A small network was trained on invented records. Each row is its activation on one of them, seen along a few directions.
After each row come some of the record's fields: Lopi, Kadi, Dadis, Nazom.
Not every record has every field; a missing one is left out.
Other fields move the rows too, some of them a lot.
In the rows, 500 means zero.
Random noise pushes rows far along 3 fixed directions. That doesn't count. These rows show it; they differ only by the noise:
[483 535 564 515 546 372 465 696 520 536 620 550 369 400 520 614 464 384
 397 514 507 638 547]
[486 704 576 425 537 576 548 577 549 461 281 381 501 717 543 656 637 537
 382 558 504 509 583]
[438 427 491 441 492 417 547 798 500 561 482 569 414 372 556 534 498 454
 578 548 436 766 365]
[420 360 509 452 493 326 495 826 503 578 560 594 371 278 560 512 476 412
 573 529 438 796 348]
[442 596 576 391 515 501 520 632 552 480 269 389 484 634 568 600 656 535
 443 552 478 577 492]

[378 502 510 470 487 575 500 592 443 534 399 582 428 417 442 473 393 462
 596 581 509 652 397]	Lopi=u2, Kadi=k2, Dadis=f3, Nazom=j4
[458 462 527 382 460 473 417 524 548 471 519 472 538 605 535 571 628 584
 383 374 427 583 436]	Lopi=u3, Kadi=k3, Dadis=f3, Nazom=j6
[635 713 436 557 546 596 676 571 508 494 688 572 479 643 486 686 407 496
 398 502 455 504 659]	Lopi=u1, Kadi=k2, Dadis=f3, Nazom=j2
[463 482 539 515 513 447 337 426 509 499 625 497 470 458 422 481 441 417
 387 434 529 463 565]	Nazom=j7
[642 489 420 698 532 495 474 339 448 509 841 566 539 444 474 523 391 469
 419 405 540 322 625]	Lopi=u1, Kadi=k2, Dadis=f2, Nazom=j6
[375 476 649 319 486 427 370 422 622 455 246 340 530 673 540 507 738 595
 380 459 476 449 469]	Nazom=j2
[440 426 498 454 474 509 482 571 470 509 461 530 499 464 509 488 496 503
 579 509 476 590 396]	Lopi=u3, Kadi=k2, Dadis=f3, Nazom=j4
[539 447 573 501 518 257 434 513 561 479 576 413 458 484 600 534 636 496
 413 434 494 430 542]	Lopi=u1, Kadi=k2, Dadis=f3, Nazom=j6
[661 544 469 711 549 494 519 451 409 536 761 608 471 314 416 502 324 336
 463 559 621 365 630]	Nazom=j5
[622 610 333 582 486 786 773 600 369 546 594 706 529 498 398 551 278 501
 662 577 491 645 473]	Nazom=j4
[386 266 523 422 495 243 427 785 503 601 504 559 384 241 538 392 499 395
 616 532 461 753 322]	Nazom=j5
[405 321 530 403 455 424 436 509 476 479 320 419 510 393 537 361 624 534
 647 535 465 566 320]	Lopi=u1, Kadi=k2, Dadis=f2, Nazom=j4
[422 367 654 451 491 308 368 474 487 486 267 359 425 364 524 337 618 453
 553 586 546 454 396]	Lopi=u1, Kadi=k2, Dadis=f2, Nazom=j5
[434 659 591 371 525 578 489 475 546 432 238 373 535 701 502 568 618 565
 410 546 499 480 532]	Nazom=j4
[508 558 516 555 516 549 446 429 455 480 626 562 466 486 428 548 385 443
 450 474 553 481 579]	Lopi=u3, Kadi=k2, Dadis=f3, Nazom=j4
[344 662 612 368 551 493 449 578 551 492 346 450 381 561 434 534 480 437
 383 572 479 653 571]	Nazom=j5
[527 311 338 525 436 531 621 568 458 553 690 669 529 368 515 410 377 540
 699 452 389 632 343]	Lopi=u1, Kadi=k2, Dadis=f2, Nazom=j2
[389 186 676 481 501  76  90 350 577 520 693 419 425 294 532 380 626 408
 331 322 547 346 472]	Nazom=j7
[545 575 549 603 567 477 432 423 475 488 730 573 425 382 408 531 306 376
 382 491 580 457 674]	Nazom=j4
[490 465 498 569 509 447 372 353 509 521 781 549 486 525 468 525 443 527
 347 315 511 404 572]	Nazom=j6
[601 687 483 654 543 721 485 192 477 436 634 531 546 667 387 558 367 497
 397 450 601 234 735]	Lopi=u3, Kadi=k2, Dadis=f3, Nazom=j7
[447 289 542 443 474 221 376 679 518 525 557 498 400 261 560 445 541 413
 548 476 478 674 372]	Lopi=u3, Kadi=k2, Dadis=f3, Nazom=j6
[449 175 477 542 451 366 363 381 475 515 585 544 531 226 513 244 434 490
 686 443 512 454 337]	Nazom=j7
[307 414 500 323 454 505 466 579 508 556 463 554 468 518 481 489 515 580
 551 425 403 726 330]	Nazom=j4
[403 363 464 450 453 488 390 417 521 516 550 487 534 542 534 456 548 599
 477 343 436 510 409]	Lopi=u2, Kadi=k2, Dadis=f2, Nazom=j6
[430 603 645 472 547 420 343 384 534 457 480 409 431 567 464 536 526 476
 303 453 555 398 623]	Nazom=j4
[460 588 496 411 500 595 560 623 488 471 220 420 510 527 502 507 553 474
 595 661 499 599 440]	Lopi=u3, Kadi=k2, Dadis=f1, Nazom=j5
[238 384 705 330 497 250 249 584 603 507 283 366 344 404 514 414 596 441
 416 498 492 643 434]	Lopi=u2, Kadi=k2, Dadis=f4, Nazom=j2
[437 310 570 407 487 185 365 592 562 493 461 355 454 419 646 476 731 533
 474 436 435 536 363]	Lopi=u1, Kadi=k2, Dadis=f3, Nazom=j6
[500 445 441 451 506 454 561 561 552 508 578 514 556 574 596 547 583 610
 504 411 390 538 456]	Lopi=u1, Kadi=k3, Dadis=f1, Nazom=j6
[526 599 493 533 485 638 562 336 469 486 299 406 600 710 514 471 606 621
 524 508 554 278 523]	Nazom=j7
[417 613 342 427 468 862 749 700 454 579 319 677 502 625 413 540 351 589
 689 605 381 790 352]	Lopi=u2, Kadi=k2, Dadis=f3, Nazom=j2
[341 567 462 332 450 762 579 642 466 523 409 635 467 596 382 537 373 548
 618 504 395 831 393]	Lopi=u2, Kadi=k2, Dadis=f3, Nazom=j4
[486 793 595 512 575 601 406 413 510 455 628 468 445 677 399 711 416 466
 160 437 546 436 746]	Lopi=u2, Kadi=k2, Dadis=f4, Nazom=j4
[664 685 460 587 525 705 647 465 480 455 383 445 605 611 485 568 488 498
 466 595 553 383 656]	Lopi=u3, Kadi=k2, Dadis=f5, Nazom=j3
[332 195 512 366 444 232 443 772 505 574 517 547 388 236 587 393 527 499
 672 470 355 794 199]	Lopi=u1, Kadi=k2, Dadis=f1, Nazom=j4
[409 384 622 343 485 308 332 487 605 463 339 293 524 572 607 470 773 559
 425 431 485 488 460]	Nazom=j3

Which values does each new row have?
[536 451 350 584 479 691 533 381 443 536 751 675 591 494 423 480 345 554
 542 387 472 508 498]	Nazom=j6
[419 305 567 554 518 315 346 428 484 535 638 541 449 285 506 368 427 448
 535 449 541 455 454]	Nazom=j4
[567 461 502 646 525 404 415 349 489 513 761 537 481 430 481 492 427 454
 399 396 547 355 615]	Lopi=u1, Kadi=k2, Dadis=f2, Nazom=j6
[459 558 426 375 461 714 618 427 529 462 160 383 679 756 536 455 642 713
 603 508 416 473 407]	Nazom=j6
[427 396 458 459 468 533 432 419 517 513 577 548 527 494 481 447 487 572
 513 394 457 555 425]	Nazom=j6
[385 369 600 398 485 306 361 554 520 522 382 403 442 391 531 431 633 451
 527 521 521 550 390]	Nazom=j5
[494 414 620 597 520 345 254 228 516 428 525 372 486 421 503 390 520 442
 419 457 622 214 574]	Lopi=u3, Kadi=k2, Dadis=f3, Nazom=j7
[398 418 586 413 508 307 291 399 606 490 608 410 496 570 551 510 623 545
 292 298 453 438 536]	Nazom=j6
[578 743 478 526 556 662 631 506 514 481 514 554 502 614 411 603 395 473
 418 568 516 502 664]	Nazom=j2
[580 588 666 553 579 314 392 368 590 408 430 243 516 594 615 557 720 474
 310 511 587 176 700]	Lopi=u1, Kadi=k2, Dadis=f1, Nazom=j3
[347 132 557 444 441 144 287 534 515 573 737 545 411 222 560 358 513 497
 537 321 428 604 301]	Nazom=j4
[428 596 527 510 524 643 546 515 463 534 360 563 459 508 401 466 395 450
 531 608 541 559 514]	Nazom=j5
[564 463 464 585 540 483 487 500 503 547 724 587 521 481 506 543 489 476
 427 416 523 463 570]	Nazom=j3
[290 362 761 354 525  96 210 519 605 475 466 357 339 378 571 470 660 428
 364 439 504 525 494]	Lopi=u1, Kadi=k2, Dadis=f1, Nazom=j4
[648 467 500 621 526 348 573 645 489 516 630 519 442 336 563 506 475 380
 549 565 536 490 550]	Lopi=u1, Kadi=k2, Dadis=f3, Nazom=j3
[613 758 455 470 536 709 660 490 460 453 546 549 549 740 445 655 470 577
 394 479 457 532 587]	Nazom=j4
[465 480 588 438 511 365 461 540 515 464 357 371 453 491 563 486 613 507
 502 544 495 490 462]	Lopi=u1, Kadi=k2, Dadis=f3, Nazom=j4
[431 506 478 401 498 554 520 546 511 495 522 536 479 523 483 522 466 545
 516 468 421 650 447]	Nazom=j4
